Each row below holds a small network's activations on one input, seen along a few directions.
Each table varies a few parts of the input and shows all the possible inputs, shuffled.
A made-up example of a description, with smaller parts first: one of 8 places around a ring, together with either a single point or (one of 2 separate values, together with one of 4 places along a line) or one of 11 places around a ring.
Shared parts are said once, and a part with two or three values counts as separate values.
In the rows, zero is written as 128.

Other details of the inputs shift rows strongly along three fixed directions, in all tables alike. That doesn't count.
These rows show it; all are for the same input, with only those details redrawn:
[117 163 104  89 133 123 106 107 143 132 140 175]
[121 105 132  84 133  99 103 154 115  79  86 171]
[120 142 124 121 174 178 132 124 145 149 135 103]
[ 89 128 158 148 120 151 194  89 140 109 155  93]
[118 137 117  86 130 109 107 126 131 105 116 175]
[117 136 118  87 131 111 107 127 130 105 115 173]
[129  88 146 114 188 165 121 178 120 109  81  93]

A family of inputs:
x1: [ 97 121 169 177  99 127 207  82 136 116 163  81]
x2: [144  69 150 139 197 158 122 181 125 129  83  84]
x3: [143 105 131 144 164 152 135 152 129 142 122  91]
x4: [141 157 120  98 119 100 117 117 152 159 142 176]
x5: [121 182 116 139 138 186 132 107 134 179 156  85]
x6: [ 84 148 137 145  39  76 159  63 116  86 163 152]
x7: [122 137 106 129 177 185 100 135 134 166 126  92]
x8: [134 115 128 110 100  82  89 169  89  80  82 153]
x9: [ 82 181 123 142  48 104 162  50 126 112 190 149]
x10: [137 169  83 111 133 121 108  89 169 180 176 176]
x11: [ 81 139 137 169  91 151 195  69 146 131 187  83]
x12: [115 121 166 131  66  63 179  95 129 100 140 168]
x13: [ 95  98 164 172  75 121 190 114 114  82 146  75]
x14: [154 196  94  91 159 131  82 103 166 211 148 178]
x15: [130 164 102 103 122 110 105 111 134 140 143 172]
x16: [144 130 144 138 153 154 154 127 144 169 137 104]
x17: [233 141 136 150 185 142  67 134 108 172  83 209]
x18: [143  83 133 113 219 171  89 190 129 135  67  87]
x19: [133 109 140 152 136 147 132 150 116 138 109  74]
x20: [148 128 133  98 127  89 109 141 144 144 114 171]
x21: [101  73 174 143 128 133 185 144 127  76 114  83]
x22: [123  90 115 101 117  88  90 158 107  84  90 168]
x23: [131 126  99 115 103  94  86 131 112 114 121 160]
x24: [139 154  98 110 118 106 110 112 135 142 149 173]
x25: [104 114 147 127  70  79 177 100 130  81 155 167]
x26: [171  76 152 128 201 150 108 194 130 162  69  89]
x27: [ 96 168 148 191  73 143 200  61 132 138 186  65]
x28: [128 107 127 144 136 150 126 152 109 119 120  89]
x29: [121 110 126 102 102  94  92 161  88  72  91 158]
x30: [133  92 123  90 140  91  95 157 125  91  89 172]
x31: [ 95 124 166 171  98 130 206  86 132 112 163  86]
x32: [129 136 129 151 132 159 136 129 126 155 134  77]
x33: [136 152 111 154 156 169 145 100 165 192 173  82]
x34: [121 142  95  88 141 127  71 146 117 122 110 169]
x35: [105  87 181 169  82 112 185 143  88  59 105  73]
x36: [135 175  84 104 134 128 111  97 164 174 178 178]
x37: [108 120 176 133  68  55 175  86 131  98 128 167]
x38: [136 142 117 150 125 162 134 137 124 145 142  79]
x39: [119 141 125 121 173 178 134 123 144 149 135 101]
x40: [122 182 116 146 143 183 126 103 142 189 157  79]
x41: [148 191  72 102 156 132  71  99 158 199 156 169]
x42: [ 76 151 134 125  55  96 164  71 119  83 164 165]
x43: [130 111 135 105 111  86  82 165  96  95  71 151]
x44: [139 107 133 138 162 153 136 157 135 141 123  87]
x45: [182  92 207 197 122 134 181 121  89  93  95 144]
x46: [123 123 124 134 168 167 139 122 159 156 141  89]
x47: [140 101 136 144 161 149 137 154 138 143 123  81]
x48: [159  69 132 122 202 159 105 204 131 135  84  94]
x49: [141 120 110 105 130  97 110 135 132 120 128 182]
x50: [124 106 125 104 106  86  83 162  93  78  86 158]
x51: [130  91 125  85 137  91  96 165 129  88  89 168]
x52: [107 160 164 161 109 147 206  69 152 158 177  97]
x53: [128 135 102 107 101 105  97 136 108 107 126 162]
x54: [146  80 142 128 166 146 125 188 118 117  94  90]
x55: [118 110 122 125 152 168 126 158 123 124 121  94]
x56: [139 143 109 121 106  94  82 138 109 121 108 150]
x57: [132 197  80 111 109 128  88  95 148 185 163 153]
x58: [118 105 125 134 151 161 130 151 119 123 120  95]
x59: [126 157  88 114 102 111  89 113 130 138 148 156]
x60: [130 110 131  98  99  88  95 175 101  86  86 153]
x61: [104 109 166 165  84 129 190 120 108  94 133  78]
x62: [139 137 100 115 125  99 112 106 146 146 148 181]
x63: [112 156  91  98 112 123 101 116 135 130 149 168]
x64: [135 108 129  99 102  84  87 176 103  92  83 153]
x65: [204 151 164 186 171 180 141 104 116 171 121 150]
x66: [150  89 120 108 131  75  90 162 114 104  88 166]
x67: [138  80 139 117 185 160 122 179 124 113  88  97]
x68: [134 185  56  96 148 149  67 105 150 186 161 170]
x69: [123 153 120 102 105 106  93 138 109 118 110 156]
x70: [102 184 116 148  34  88 165  59 134 121 193 147]
x71: [113 159 101 137 148 185 131 105 152 175 170  93]
x72: [111 110 192 161 120 131 202 114 133 123 131  85]
x73: [141 163  89 120  93  98  91 117 130 144 141 154]
x74: [121 116 137 123 186 173 129 148 138 135 112  93]
x75: [ 89  91 150 122  55  69 161 119  98  40 121 165]
x76: [138 139 117 156 125 158 138 131 119 146 141  81]
x77: [134  74 141 145 144 139 117 180  98  99  89  80]
x78: [214 177 147 195 185 203 133  80 135 215 147 143]
x79: [133  83 140 113 181 161 123 183 128 112  91  95]
x80: [148 154 130 148 163 167 151 103 165 208 161  95]
x81: [145 146  98  95 127 115  70 157 113 137 105 159]
x82: [128 171  99 101  98 117 100 123 127 140 142 157]
x83: [124 162  88 106 103 118  91 121 126 133 150 159]
x84: [ 95 107 147 129  72  67 170  82 134  74 141 163]
x85: [146 100 132 148 165 149 133 150 132 145 120  87]
x86: [130  83 149 120 197 163 116 178 127 117  79  86]
x87: [145 156 131 146 164 167 149 104 174 213 162  91]
x88: [ 78  99 170 164  99 138 193 109 115  83 136  78]
x89: [146 134 130  93 125  99 113 143 139 140 119 171]
x90: [128 193  71 106 113 143  90 100 140 167 174 156]
x91: [130 128 119 101 133 101 109 132 130 116 122 179]
x92: [125 125 112  93 131 104 108 129 135 110 120 174]
x93: [146  77 143 159 136 129 123 178 100 107  84  71]
x94: [104  91 165 145  24  37 168 128  94  33 115 143]
x95: [138 136 120 167 123 152 140 125 124 151 144  74]
x96: [132 135 126 133 169 171 140 127 141 156 142 109]
x97: [132 183  89 107 138 125 105  85 159 175 170 181]
x98: [119  64 173 160 126 129 191 146 115  84 118  91]
x99: [148  85 123 103 137  83 100 163 120  98  94 177]
x100: [135 136 120 162 125 156 141 129 120 145 141  76]
- The inputs of x33 and x54 match in every part but one. If x87 is changed in the same way as x33 into x54, which row does it become? => x89
- The inputs of x81 and x19 match in every part but one. If x72 is changed in the same way as x81 into x19, which row does it become? => x37
- The inputs of x17 and x45 match in every part but one. If x10 is changed in the same way as x17 into x45, which row does it become? => x25
- What is each input in this table made of? => one of 4 places along a line, together with either a single point or (one of 3 separate values, together with one of 8 places along a line)
- A walk changes only the place on the line of 4. It starts at x82 and steps to x60. List the rest of the walk in order. => x64, x57
- A walk changes only the place on the line of 4. It starts at x42 and steps to x34. List the rest of the walk in order. => x88, x7

A family of inputs:
x101: [109  90 131 106 106  96 125 168 101  60  95 129]
x102: [ 90 129 144 157  75 124 187  89 125  91 163 101]
x103: [166 147 109 111 151 127  95 143 140 168 126 149]
x104: [104 165 101 137 122 155 141  95 143 147 175 101]
x105: [136 159 115 113 132 126 105 105 130 140 131 177]
x106: [141 124  90  93 136 100  74 162 125 126 109 155]
x107: [141  90 182 170 159 153 170 141 122 121  99  70]
x108: [109 164 107 118  63  96 131  82 123 108 168 185]
x109: [132 122 108  87 151 125  82 159 124 114  98 154]
x110: [ 90 126 156 149  83 127 188  85 123  97 156 125]
x111: [126 144 129  95  90  73 118 108 127 106 126 211]
x112: [121 110 173 170 120 134 179 103 120 112 124 102]
x113: [160 143 103 114 152 135  88 143 134 167 126 151]
x114: [110  89 166 169 111 149 189 137 114 102 135  68]
x115: [ 93 102 156 169  92 121 191 107 120  87 144  74]
x116: [135 137 104 122 133 139  99 134 118 132 129 143]
x117: [133 160 134 122  81  68 139  77 141 132 150 197]
x118: [134 155  83 119 170 173 105 137 158 191 156  93]
x119: [132 162 123 155 128 161 143  92 131 154 160 116]
x120: [143  95 160 163 167 181 159 165 119 135 113  57]
x121: [128  83 153 150 178 173 149 163 137 141 112  55]
x122: [103 138 111  78  91  68 114 119 134  96 133 191]
x123: [146  84 157 139 120  97 120 160  93  79  79 141]
x124: [157 148 128 136 183 174 130 130 158 199 139 101]
x125: [162  82 149 118 164 133 102 204  98  95  60 116]
x126: [158  96 148 116 143 111 117 182 112 105  82 133]
x127: [117 185  85 134 116 149 122  77 147 162 184 132]
x128: [ 90 114 157 107  79  88 120 156  97  87  83 108]
x129: [103 106 162 163  91 114 186  96 127 110 146 116]
x130: [156 112  89  90 163 121  57 185 128 142  95 147]
x131: [102 136 109  88 102  82 104 116 127  90 126 184]
x132: [115  90 159 164 141 147 164 129 125 109 118  69]
x133: [146 150 117 117 128 112 105 108 135 156 133 176]
x134: [128  72 136  96 178 141  96 205 108  91  64 103]
x135: [135  98 164 153 178 188 153 155 120 130 103  69]
x136: [141 154 120 108  93  78 108 113 118 106 126 197]
x137: [106  91 163 164 114 124 180 115 131 107 132  83]
x138: [155 166 121 154 147 156 133 101 140 174 150 111]
x139: [116  74 151 117 131 105 121 164 105  65  80 129]
x140: [133 153  92  80 137 129  34 193 106 152  80 117]
x141: [149 119  98 107 146 115  70 161 117 122  97 148]
x142: [111 150  93  82  83  73 106 123 131 102 143 185]
x143: [144  66 140 126 145 123 110 193 106 103  81 116]
x144: [165 169  97 141 168 172  99 115 146 204 152 123]
x145: [130 153 132 141 134 147 150  94 149 171 159 128]
x146: [115  84 156 116  88  71 141 140 112  76 107 169]
x147: [131 169  86 119 178 174  99 111 158 189 150 107]
x148: [ 81 121 151 141  85 103 194  89 146 108 167 109]
x149: [122 157 116 157  95 131 153  77 140 157 180 128]
x150: [126  97 151 145 168 181 153 155 129 140 120  71]
x151: [120 170 118 123  69  94 134  79 123 111 161 190]
x152: [ 91 109 162 148  98 122 192 103 134  98 149 101]
x153: [133 153 106 134 179 196 111 121 140 180 146 106]
x154: [ 99 106 155 173  74 105 192  93 128  96 156  94]
x155: [155  93 154 131 116  82 124 157 109  95  87 148]
x156: [123 145 107 131 159 158 128 114 157 174 152  98]
x157: [133 158 129 110 116 112 127 105 134 128 133 175]
x158: [143 140  98 109 109  95  79 128 113 119 119 189]
x159: [131 159 111 142 148 165 124  95 142 174 156 124]
x160: [119 189  85 123 111 141 128  81 157 171 191 136]
x161: [166 122 123  90 181 133  80 179 130 148  85 152]
x162: [151 162 122 136 187 187 122 120 149 187 137 104]
- What is each input in this table made of? => one of 2 separate values, together with either a single point or (one of 5 places along a line, together with one of 6 places around a ring)
- The inputs of x155 and x117 match in every part but the choice among 2 separate values. If x103 is changed in the same way as x155 into x117, which row does it become? => x124
- The inputs of x126 and x161 match in every part but the choice among 2 separate values. If x119 is changed in the same way as x126 into x161, which row does it become? => x105
- Which other rows does x151 become when the choice among 2 separate values takes its other values? List them by row number. => x135
